Each row below holds a small network's activations on one input, seen along a few directions.
Each table varies a few parts of the input and shows all the possible inputs, shuffled.
Descriptions start from the smaller parts, as in this example, which fits no table here: one of 6 places along a line, together with either a single point or one of 9 places around a ring or (one of 3 separate values, together with one of 5 places around a ring).
Shared parts are said once, and a part with two or three values counts as separate values.
In the rows, 128 means zero.

Other details of the inputs shift rows strongly along three fixed directions, in all tables alike. That doesn't count.

Table:
r1: [127 150 149 126 158 122 126 167 121 124  99]
r2: [117  67 127 100 115 144 147  77 119 114  90]
r3: [140 154 136 123 161 128 139 169 119 105 118]
r4: [138 124 106 156 134 130 131 141 155 145 155]
r5: [106 120 159 113 100 137 111  77 129 153 199]
r6: [136 137 112 167 105 131 132 109 123 144 145]
r7: [122 127 125 106  95 111 118  92 119 125 139]
r8: [111 165 142 125 126 105 125 172 117 112 120]
r9: [101 125 187  56 100 127 134 112 120  95 134]
r10: [ 98 133 139  57 124 101 114 118 126 106 152]
r11: [148  78 118 183 119 160 161 108 150 144 111]
r12: [130 146  99 162 136 136 139 131 146 143 149]
r13: [100 139 153 105 102 118 124  96  93 113 164]
r14: [127 160 122 168 112 131 120 160 169 176 166]
r15: [164 118  94 146 130 119 130 143 131 124  66]
r16: [140 148 146 122 137 119 130 161  99 101  96]
r17: [146 100 114 130 132 140 139 154 147 113  51]
r18: [116 146 121 133 134 110 128 169 114 115  98]
r19: [141 139 127 110 152 109 127 167 146 110 111]
r20: [176 106 112 175 138 150 134 109 141 154 105]
r21: [123 117 146 104 105 137 123  73 122 134 212]
r22: [110 151 132 110 151 108 125 180 139 110 133]
r23: [120  67  93 133 136 153 145  33  92 132 148]
r24: [106 143 129  87 113 114 122 101 136 124 170]
r25: [134 164 142 155 120 146 125 139 135 158 164]
r26: [121 110 108 167 113 141 127 129 122 145 151]
r27: [114 160 164 117 147 119 114 187 136 126 127]
r28: [117 146 166 106 118 125 142 180 152 109 111]
r29: [120 140 168  67 102 108 110 117 106  99 147]
r30: [129  89 108 110 135 140 128  54  98 131  92]
r31: [152 108 125  89 151 136 139  64  91  92  96]
r32: [133 153 122 159  90 124 122 133 147 155 175]
r33: [131 154 132 151 115 129 120 144 159 163 157]
r34: [166  96  82 169 116 140 134 108 127 146  99]
r35: [119 136 126 129 135 111 121 175 122 110 100]
r36: [135 138 137 115 161 118 130 170 128 102 115]
r37: [122 135 110 164 123 142 127 117 139 166 146]
r38: [104 149 131 165 133 132 125 152 139 163 159]
r39: [138 158 132 162  94 139 128 127 122 146 175]
r40: [100 144 131  51 116 107 117 108 124 109 150]
r41: [144  94  86 187 132 147 143 115 107 142 106]
r42: [144 112 144 156  99 161 141 120 150 137 143]
r43: [153  82 152  83 146 133 120  73 100 105  85]
r44: [129  81  88 131 130 149 143  24 104 131 139]
r45: [111 144 134 119 156 116 122 166 123 128  92]
r46: [112 176 125 117 113 104 120 170 127 121 117]
r47: [ 86 126 153  76 109 102 112 106 100  97 143]
r48: [130 146 130  98 139 110 117 156 142 127  86]
r49: [ 86 113 143 115  70 143 125  82 145 144 188]
r50: [136  69 133 112 114 143 139  60 124 106  89]
r51: [103 142 125  84 110 115 121 102 135 127 170]
r52: [118 152 125 167 131 142 139 138 136 149 197]
r53: [113 151 143 101 137 109 109 178 149 131 112]
r54: [130 157 158 119 126 120 120 181 115 105 129]
r55: [140  89 128 119 145 129 152 138 137 100  41]
r56: [ 85 136 134  95 129 118 130  98 111 117 171]
r57: [159 105 126 130 163 124 125 139 135 122  61]
r58: [170 112  93 176 154 153 151  99 127 132 112]
r59: [128 137 140 106 150 108 113 168 144 123  88]
r60: [139  76 105 178 119 160 157 111 149 149 108]
r61: [114 144 132 171  93 145 133 165 179 156 164]
r62: [117 135 134 130 157 122 117 181 138 132  99]
r63: [107 116 112 124  84 133 124  62 101 140 166]
r64: [ 98 144 140  84 101 121 110 110 132 144 158]
r65: [128 150 117 177 101 125 120 170 158 159 173]
r66: [152 127 119 157 136 137 133 144 150 141 160]
r67: [135  70 116 116 153 134 137  60 100 105 119]
r68: [ 84 127 136  82 122 120 119 112 116 117 179]
r69: [ 92 101 148  65 138 120 111  96  99 111 113]
r70: [ 90 126 156  93 103 112 115 100 101 106 163]
r71: [116 174 145 111 138 110 119 164 136 127 111]
r72: [142 135 134 110 131 102 119 159 128 104  90]
r73: [137 156 143 109 148 117 123 147 123 118  85]
r74: [105 135 136 162 131 136 118 152 147 161 166]
r75: [121 128 120 109 161 113 128 165 129 105 106]
r76: [148 127 127 166 144 149 136 149 134 136 167]
r77: [164  90 122 179 119 162 149 116 151 135 102]
r78: [ 94 122 146  82 110 123 106 102 127 140 158]
r79: [102 119 133  93 139 121 133  78 100 104 147]
r80: [165  88 110 192 137 150 139 115 113 130 112]
r81: [160 104  98 141 139 123 128 153 126 120  68]
r82: [161  91  89 182 125 139 132 120 133 146 109]
r83: [162 137 126 161  98 139 128 124 131 145 154]
r84: [116 142 115 111 162 115 136 156 121 107 104]
r85: [120 143 142 123 160 116 126 160 122 121  91]
r86: [145 170 144  89 138 115 126 168 139 108 129]
r87: [179 114 117 131 135 119 132 124 116 106  61]
r88: [140  92  96 179 154 154 137 114 118 158 101]
r89: [ 92 140 133 133  96 135 118  76 128 165 197]
r90: [144 146 121 103 147 109 131 149 142 107 101]
r91: [177 114 110 120 161 126 140 123 129 103  72]
r92: [132 145 106 171 109 128 131 132 131 146 138]
r93: [134 158 150 109 119 106 115 174 133 110 123]
r94: [144 157 133 122 127 111 128 150 114 105  91]
r95: [123 140 154 165 126 152 119 147 138 162 187]
r96: [127 147 105 163 122 136 127 173 167 163 187]
r97: [126  73 143  91 159 126 122  69  93 103  80]
r98: [123 160 150 167 131 146 127 160 133 161 172]
r99: [127 158 104 120 149 123 134 163 138 120 109]
r100: [ 97 124 139  89 118 105 123  97  88  99 119]
r101: [185 102 116 169 139 157 135 105 131 152 102]
r102: [135 148 104 165 137 139 140 129 145 143 153]
Each input here is: one of 6 places along a line, together with either one of 2 separate values or (one of 3 separate values, together with one of 5 places around a ring).
Changing only the place on the line of 6 turns r31 into r12. The same change can be made to r76. Which row results? -> r22
Changing only the place on the line of 6 turns r2 into r60. The same change can be made to r23. Which row results? -> r84
Change only the choice among 2 separate values in r60. List by row number the other rows that result. -> r49
Change only the place on the line of 6 in r101. List by row number the other rows that result. -> r14, r20, r33, r48, r64
Change only the choice among 2 separate values in r61. List by row number the other rows that result. -> r55
Change only the choice among 3 separate values in r25. List by row number the other rows that result. -> r31, r39

Table:
r103: [196 121  91 183 162 128 142 172 134 119  81]
r104: [147 134 111 154 109 143 130 117 124 149 188]
r105: [123  97 118 201 123 150 127 109 126 173 173]
r106: [120 100 123 153 147 143 143  91 129 130 163]
r107: [110 160 134  74 141 110 121 108 124 112 153]
r108: [161 105  82 210 145 133 136 177 150 155  75]
r109: [172 113 100  95 185 116 128 144 106  89  50]
r110: [129  99 116 140  95 128 132  97 120 123 139]
r111: [136 164 147 166  96 163 115 172 189 174 183]
r112: [143 114 103 137 158 132 130  86 123 138 113]
r113: [106 152 121 152  89 145 125 138 142 159 165]
r114: [101 120 122  71 116 129 132  98 124 117 134]
r115: [178 119  82 173 180 136 126 171 134 142  74]
r116: [101 168 128  98 129 105 114 215 153 127 118]
r117: [147 130 123 140 112 135 137  77 113 129 141]
r118: [147  89 102 140 119 129 142 113 128 116 112]
r119: [ 89 125 134  87 109 114 122  88 119 128 121]
r120: [ 95 180 165  91 152 100 119 197 131 113  92]
r121: [120 126 143 174 109 142 141 113 131 138 176]
r122: [102 106 122  79 115 111 123 101 125 105 142]
r123: [ 89 167 148  86 101 107 120 141 132 112 124]
r124: [146 207 126 152 137 117 135 217 163 135 142]
r125: [ 97 126 162  76 117 132 121  92  89 108 121]
r126: [ 81 138 158  62 141 124 118 119 108 115 136]
r127: [133 100 128  93 122 108 138  90 109  82  67]
r128: [165 106 104  99 153 117 141 170 120  82  25]
r129: [108 113 125 155 132 152 124 123 127 160 182]
r130: [172 123 108 186 128 132 141 111 127 131 121]
r131: [121 163 187  50 120 107 119 176 145 120 108]
r132: [104 126 137  65 105 115 137  86 119  99 126]
r133: [149 101 115 168 139 170 154 108 120 140 136]
r134: [187 111 134 150 161 132 127 169 170 106  34]
r135: [170 121 118 191 158 151 155 161 134 123  68]
r136: [149 114 101 175 113 147 150 114 141 138 110]
r137: [101 137 156 115 109 132 115 134 107 126 155]
r138: [ 81 142 142  61 118  91 107 149 132 105 131]
r139: [118  82 139  86 148 127 119  87  79 107  82]
r140: [175 112 104 183 123 134 134 117 119 134 128]
r141: [140 180 166 130 127 116 131 220 185 149 119]
r142: [151  85 148 119 108 142 128  96 132 151 140]
r143: [159 108 113 153 128 123 120 102 105 125 109]
r144: [ 94 154 144  81  96 109 109 153 119 112 130]
r145: [128  87 102 137 120 136 125 100 113 143 104]
r146: [122 180 136 165 106 113 118 155 144 148 174]
r147: [113 189 147  79 116 104 126 210 137 100  89]
r148: [109 140 139  89 127 110 114  81 105 128 130]
r149: [116 183 125 154 142 109 115 182 163 152 169]
r150: [116 107 119 146 102 128 130  84 125 128 130]
r151: [125 143 134 112 106 132 117  90 103 135 148]
r152: [119  98 115 142  99 129 122  92 117 130 135]
r153: [120  95 138 150 116 138 123  91 104 129 144]
r154: [105 177 121 126 120 120 135 190 174 135 151]
r155: [104 129 160  88 124 115 127 131 110  96 157]
r156: [109 129 105 178  95 154 130 119 145 188 173]
r157: [151 106 119  99 194 137 145 146 109  90  42]
r158: [161 121 125 100 132 129 134  91  91 102  82]
r159: [182 122  83 205 160 142 127 171 132 164  85]
r160: [123 107 133 183 118 145 135  94 123 145 153]
r161: [150  96 156  78 134 135 121  84 136  94  65]
r162: [137 140 122 146 116 125 135 100 131 132 177]
r163: [102 126 108 151 111 139 134 108 154 163 166]
r164: [157  80 147  96 131 131 110  99 132  96  79]
r165: [128 134 132 115 105 125 109 101 100 131 152]
r166: [102 161 141  69 105 116 130 151 132 110 135]
r167: [115 114 145 109 119 141 132 111 105 116 164]
r168: [ 90 159 156  79 149 119 131 144 130 104 148]
r169: [126 181 135  79 162  85 109 204 136  94 117]
r170: [149  81 152 126 110 130 128  92 136 146 141]
r171: [ 93 114 144 117 140 123 126  95 123 128 158]
r172: [116 183 143 127 108 115 118 140 131 138 159]
r173: [157  95 108 151 184 135 141 156 125 104  78]
r174: [126 186 133 145 137  97 106 215 145 144 133]
r175: [108 110 127 163 135 139 123 121 132 155 184]
r176: [152  93 145 161 112 138 138  95 156 162 149]
r177: [140 134 127 129  99 132 122 105 106 131 166]
r178: [ 80 158 169  65 131 115 111 143 106 118 124]
r179: [107  99 137 147 131 132 128  79 112 141 141]
r180: [149  98 106 140 112 138 137 120 117 121 100]
r181: [124 117 139 172 106 143 133 124 123 140 181]
r182: [108  97 109 133 120 125 131  83 138 137 138]
r183: [ 88 148 172  78 118 116 120 111 105 103 127]
r184: [182 132 111  99 172 122 141 149 107  87  33]
r185: [105 102 130 133 143 146 135  75 120 142 151]
r186: [156  84 149  75 130 137 109  99 124  95  71]
r187: [126 119 137 163 105 154 134 125 118 146 180]
r188: [109 151 111 139 106 134 127 177 162 151 181]
r189: [105 158 133 121 100 111 134 154 155 123 162]
r190: [160 113  88 158 151 155 140  95 125 150 142]
r191: [114 167 150 154 108 149 134 169 136 146 176]
r192: [167 126 105 159 173 110 128 150 126 123  47]
r193: [122 140 117 150 113 142 119 100 120 174 171]
r194: [127 113 124  76 152 106 123  64 105  93 124]
r195: [145  86 104 166 155 162 142 114 121 140 145]
r196: [117  92 119 107 131 110 127  84 113 112  75]
r197: [122 180 129 124 151  97 105 207 149 132 139]
r198: [118 107 147  95 135 136 146  76 103 100 127]
r199: [116 135 118 116 132 136 117  94 121 153 165]
r200: [109 183 117 141 130 125 126 227 174 156 130]
r201: [107 140 152 132 121 128 138 129 132 120 176]
r202: [170 116  74 203 162 135 156 187 176 137  75]
What do these inputs look like to the network? -> one of 5 places around a ring, together with either one of 2 separate values or (one of 3 separate values, together with one of 6 places around a ring)
Changing only the place on the ring of 5 turns r160 into r137. The same change can be made to r202. Which row results? -> r188
Changing only the place on the ring of 5 turns r150 into r113. The same change can be made to r171. Which row results? -> r126
Changing only the place on the ring of 5 turns r172 into r165. The same change can be made to r185. Which row results? -> r129
Change only the choice among 2 separate values in r186. List by row number the other rows that result. -> r142
Change only the choice among 2 separate values in r170. List by row number the other rows that result. -> r164
Change only the place on the ring of 5 in r132. List by row number the other rows that result. -> r118, r128, r166, r189
Change only the place on the ring of 6 in r149. List by row number the other rows that result. -> r130, r146, r162, r192, r194
A walk changes only the place on the ring of 6. It starts at r103 and steps to r140. List the rest of the walk in order. -> r143, r174, r197, r169

Table:
r203: [127  98  98 106 143 118 135  92 101 101  89]
r204: [103 101 152  98 110 133 128  80 125 121 150]
r205: [106 152 150  78 118 110 121 116 112 108 169]
r206: [114 113 121 176 121 149 130 103 130 161 198]
r207: [ 87 127 145  90 127 130 124  85 114 127 174]
r208: [110 160 141 152 112 138 123 183 167 164 169]
r209: [117 149 160  69 107 109 122 137 128 101 131]
r210: [126 160 135 118 110 115 116 153 148 133 135]
r211: [127 197 120 150 136 112 117 209 155 145 149]
r212: [145 101 127 103 125 120 127  88 106 108  68]
r213: [126  95  91 182  89 152 140  85 143 164 170]
r214: [162 110 121 140 169 135 142 172 147 115  36]
r215: [156  81 124 136 151 134 137 126 126 112  60]
r216: [143 141 127 181  99 149 135 151 150 151 163]
r217: [134  83 113 138 146 142 129  79 103 131 121]
r218: [189 125  95 237 137 154 147 186 160 160  82]
r219: [105 122 140 102 143 123 128 109 114 114 140]
r220: [127 107 121 138 118 136 132  67  96 133 147]
r221: [125  92 138 108 123 132 123  98 118 123 110]
r222: [153 109 114 114 189 124 134 151 112 103  34]
r223: [143 110 108 187 114 158 139  84 117 154 182]
r224: [113 190 138 113 132 100 115 186 130 125 131]
r225: [125 177 147  98 118 105 117 187 155 121 131]
r226: [109 170 147  58 136  94 112 145 118  98 134]
Changing only one part turns r212 into r224. The same change can be made to r214. Which row results? -> r207
What do these inputs look like to the network? -> one of 2 separate values, together with either a single point or one of 5 places around a ring or one of 6 places around a ring
Change only the choice among 2 separate values in r205. List by row number the other rows that result. -> r209
